A small network was shown many inputs. Here are its activations along a few directions, one row for each input.
Each table varies a few parts of the input and shows all the possible inputs, shuffled.
Descriptions start from the smaller parts, as in this example, which fits no table here: one of 3 separate values, together with either a single point or one of 11 places along a line or (one of 6 places along a line, together with one of 8 places around a ring).
Shared parts are said once, and a part with two or three values counts as separate values.

Other details of the inputs shift rows strongly along three fixed directions, in all tables alike. That doesn't count.

Rows:
row 1: [-33   2  39  17  13   6  40  30  -7   3  -4 -42  -1]
row 2: [-20 -13  10   0  38  -7  38  36 -32  20 -19  -5 -12]
row 3: [ 19 -22 -21  -1  56  30  72   5   1  24 -14  10 -26]
row 4: [-28  -4  29   8  -6   6 -17   2 -12 -12  16 -33  -1]
row 5: [-38  -9  23   5  18  -1  31  22 -19   4   7 -22 -12]
row 6: [ 22 -18 -32   1  48  -2  37   0   5  19 -27  24   5]
row 7: [-22  22 -20  -4 -46 -35 -77 -25   2 -13  26  14  28]
row 8: [  3   0 -16  -7 -12   2   3  -9   2   9  10  16  -1]
row 9: [-53 -13  18   0   0 -21 -20  10 -22  -1   6 -16   8]
row 10: [  4  11   0  -9 -30 -19 -29  11 -14  -7   0  19   2]
row 11: [ -3  13 -15  -4  -1 -11   2  -1   6   6  11   4   4]
row 12: [ 35 -10   0   8   7  17   8  -2  19 -18 -21   1  -6]
row 13: [ 40   6  30  19 -22  52  14  -3  35 -24  -9 -27 -18]
row 14: [ 19  -8 -41 -27   0 -31  -4 -12  -3  11 -11  52  18]
row 15: [ 29 -14 -26 -22 -11 -16 -12  -5   0 -16   1  54  -6]
row 16: [-23  13  45   9 -37  15 -21   5  12 -14  15 -43  -5]
row 17: [ -4  -5 -25 -10  -1 -15 -33 -20  -8   1  12  19  16]
row 18: [ 35  28   7  27 -14  40  29  -8  35 -10   4 -28 -11]
row 19: [  4 -16 -34 -23   6 -12 -12 -15  -3  12  -6  44   9]
row 20: [ 46  -5 -11  -4  16  14  28   6  19 -17  -5  18 -26]
row 21: [-34 -15   6 -12  20  -7  18   1 -14  29 -17  -6  15]
row 22: [-34  33  22   6 -54  -4 -29  -3   8   0  32 -34  12]
row 23: [ 34 -26 -26  -9  39  20  64   5   6  26 -33  26  -6]
row 24: [-38 -21  12   3  45   9  42   6 -14  33 -23 -33   5]
row 25: [-43 -15  -3 -18  15 -16  14   7 -33  30  10   4  16]
row 26: [ -8  22 -18   0  -7 -23 -17   5 -14  13   4  11  11]
row 27: [-45 -23  10 -21   2 -29 -23   8 -34   5   7  13  17]
row 28: [-33 -14  41  12  20  22  24  19  -2   4  -5 -54 -15]
row 29: [-45  15  21  10  -1   2  10   5 -18  12  30 -39   6]
row 30: [ 24 -20 -29 -21  26 -20   8   3 -16  -8   1  48  -5]
row 31: [-33  -6  35  10  10  43  29  -1  -7  21  10 -50  -9]
row 32: [ 22 -18 -20 -19   4 -21  10  10  -3  -4 -20  44  10]
row 33: [-46 -26  11 -22  15 -27   9  21 -42  14   6   9  10]
row 34: [ 29  23  12  37   7  51  23  -4  19   5  -3 -40 -28]
row 35: [-46  -3  33  13   9  -9  -3  13 -24  -2  21 -34   2]
row 36: [ 44   6  -7  12  -4   1  -6  -4  23 -28  -7  15  -1]
row 37: [ 34   9 -30  -9 -13   1  -9  -6   1  10  -8  34  -2]
row 38: [  0  31 -16   5 -41 -20 -70 -16   1  -7   9   4  19]
row 39: [-13  20  -4   9 -28 -14 -38 -13  11  -6   4 -12  28]
row 40: [ 39  10  28  12 -22  41  24  -4  27 -23   0 -23 -25]
row 41: [ 17 -14 -21   2  46  12  38   0  10  19 -12   7 -13]
row 42: [ 22   2 -41 -11  12 -35 -19 -19   4   1  -7  44  19]
row 43: [ -1 -12 -43 -24  12 -37 -29 -11  -3  10  -8  40  21]
row 44: [ 45  10 -18  -8 -11 -15 -10  -8  15 -29  -1  34  -2]
row 45: [ 27  24  15  22  -3  43  38 -11  29  -4   5 -36 -20]
row 46: [ 30  -1   9   2 -24  29 -12 -13  21 -24   4   5 -20]
row 47: [  9 -15 -13  -8  17 -14 -16  10 -17   0 -24  23  -2]
row 48: [-33 -21  16 -17  11 -23   1  11 -20   9 -16   4  13]
row 49: [ 41  -1  -5 -10 -16  12   4   0  20 -18   1  20 -18]
row 50: [-49  -8  22  -4   0 -34 -21   9 -20  -1  -5 -17  21]
row 51: [-43  34  17  18 -39 -18 -53 -14  -7  -7  48 -34  23]
row 52: [ -7  18   6  10 -32 -21 -48  -8   5 -30  26   2   3]
row 53: [ 35   6  11  16   1  15   7  -7  21 -24  -3  -9 -15]
row 54: [-33 -24 -19  -5  51 -18  28   6 -22  31  -8  11   5]
row 55: [  6  23   7   8 -30  20 -25 -10   7   5   0 -13  -1]
row 56: [ 21  20  15  17 -22   9 -21  -4  26 -30  18 -17 -13]
row 57: [ 35  15  -1  10 -26  33  -3 -20  33  -8  -6  -7   1]
row 58: [-35 -17  20  -9  14  -8   3  26 -32  19 -20  -7   1]
row 59: [ 37  13 -10   9  -8  -5 -26   1   4 -19  -4  19 -10]
row 60: [ 37   8  -2   4 -14  43   6 -19  35  -3   0  -8 -18]
Description of these inputs: one of 2 separate values, together with one of 5 places around a ring, together with either a single point or one of 5 places along a line.
Changing only the place on the ring of 5 turns row 42 into row 24. The same change can be made to row 51. Which row results? -> row 17
Start at row 48 and move only the place on the ring of 5, one step at a time. The first step leads to row 50. Which rows follow, in order? -> row 53, row 44, row 40
List by row number the other rows that have the place on the ring of 5 and the choice among 2 separate values in common with row 14. -> row 8, row 22, row 23, row 25, row 37
Which other rows does row 49 become when the choice among 2 separate values takes its other values? List them by row number. -> row 22

Rows:
row 61: [-79 -38   3 -31  20 -31  15  20 -46  34   2   8  20]
row 62: [ 45  19 -63 -27 -36 -28 -55 -32  13   2   1  70  16]
row 63: [-52  15  19  24  21 -11  20  18  -7  15  18 -53   5]
row 64: [ 68  22 -51 -18 -38   3 -28 -37  42 -12   6  53  -2]
row 65: [ 42  26  43  46 -29  53 -12 -11  52 -37 -22 -63 -16]
row 66: [ 21 -14 -32   8  71   6  50  11  -7  25 -20  12 -14]
row 67: [-24  47  45  23 -62 -22 -42   0   9 -40  35 -37  20]
row 68: [ 30  -8 -15  12  30  16  14  -5  24  12 -48  -5   9]
row 69: [-57  13  -4 -10 -36 -41 -80 -13 -28  -5  45  -2  21]
row 70: [-44  -9  -6 -30 -26 -43 -44 -12 -26  -3  29  21  32]
row 71: [-53 -27  31 -23  14 -26  14  34 -29  14  -9  -2   2]
row 72: [-57 -30  18 -21  22 -45  -6  26 -55  13  -2  13  21]
row 73: [-29  42  40  18 -52 -17 -33  18  -1 -16  11 -42   5]
row 74: [ 28 -26  25  11  15  39   3  -2  19 -15 -37 -18 -17]
row 75: [ 43  23  36  36  -8  48  28  -1  21 -28  -1 -42 -27]
row 76: [ -1 -20  -1 -19  -8 -24 -10  13 -10 -15   1  35   4]
row 77: [ -2 -51 -16 -28  48 -18  32  28 -38  17 -31  50  -5]
row 78: [ -7  50 -14  -1 -62 -47 -70  -4   4  -7  16  10  33]
row 79: [ 62  24 -11  26  -8  14 -13 -10  27 -39   8   2 -27]
row 80: [ 83  12 -34   8  13  26  23 -17  24 -10 -13  28  -8]
row 81: [  1 -16 -31  -7  48 -15  43  22 -21  35 -31  30  11]
row 82: [ 65 -13 -19  -5  -6  58  19 -20  18  -9  -5  22 -33]
row 83: [ 56  14 -47 -12 -30 -46 -50  -8   6 -33  -7  73  15]
row 84: [-42  17  55  36   8  64  52  -1  -5  28  15 -90 -12]
row 85: [-50  -7  -8 -19  25 -49  22  30 -22  38 -18   8  27]
row 86: [ 46  26 -25   3 -20  -9 -12 -19  24 -21  10  23  15]
row 87: [ 41  29  25  29 -37  31  11   1  38 -40   8 -26 -20]
row 88: [-58 -18  42  -5  13  33  39  21 -28  37  -5 -53 -17]
row 89: [ 14 -25  29  -2  23  78  75   4  17  17 -12 -40 -49]
row 90: [-46  27  41  22 -28  20   5 -13   4   8  36 -65  10]
row 91: [ 19  -5  52  19  -6  52  33   2  17 -27  12 -43 -31]
row 92: [-53 -47   8 -18  39  -2  -1   1 -26  33 -36 -10  17]
row 93: [-15  16   1 -11 -26 -50 -27  16   0 -14  -2  17  17]
row 94: [-14 -54 -35 -31  65 -11  31   2 -26  23  -5  38 -11]
row 95: [ 14 -30 -38  -6  71  17  56  -8   4  30  -8  20 -20]
row 96: [-37  13  48  13 -32  35 -10  -9 -13  -1  32 -57  -2]
row 97: [ 65  -7 -54  -8   1  11 -37 -46  39   0 -33  46  12]
row 98: [-47  22 -14  -5 -35 -39 -49  -9 -20  19  21  10  36]
row 99: [-34  15  22   8 -30 -30 -63   4 -18 -25  35 -13   4]
row 100: [ 51  41 -11  34 -30  52 -21 -42  42 -18  34 -24 -27]
row 101: [ 17 -32 -30 -23  28 -35 -13   4  -9 -16   2  57  -5]
row 102: [ 33 -31 -10  11  76  20  78  18   7   0 -25   5 -38]
row 103: [ 39  -6 -46 -12  20 -16  23   2  12   5 -18  52   9]
row 104: [-12   4  26  -7 -26  -4 -22  16 -11  -8   0  -4  -6]
row 105: [-70  -1   7  -4   0 -20  10   7 -21  35  12 -14  26]
What is each input in this table made of? -> one of 5 places around a ring, together with either a single point or (one of 2 separate values, together with one of 4 places along a line)
Changing only the place on the ring of 5 turns row 78 into row 73. The same change can be made to row 81. Which row results? -> row 83
Which other rows does row 78 become when the choice among 2 separate values takes its other values? List them by row number. -> row 85
Start at row 85 and move only the place on the ring of 5, one step at a time. The first step leads to row 64. Which rows follow, in order? -> row 89, row 71, row 93
Start at row 92 and move only the place on the ring of 5, one step at a time. The first step leads to row 97. Which rows follow, in order? -> row 68, row 65, row 74
Which other rows does row 63 become when the choice among 2 separate values takes its other values? List them by row number. -> row 66
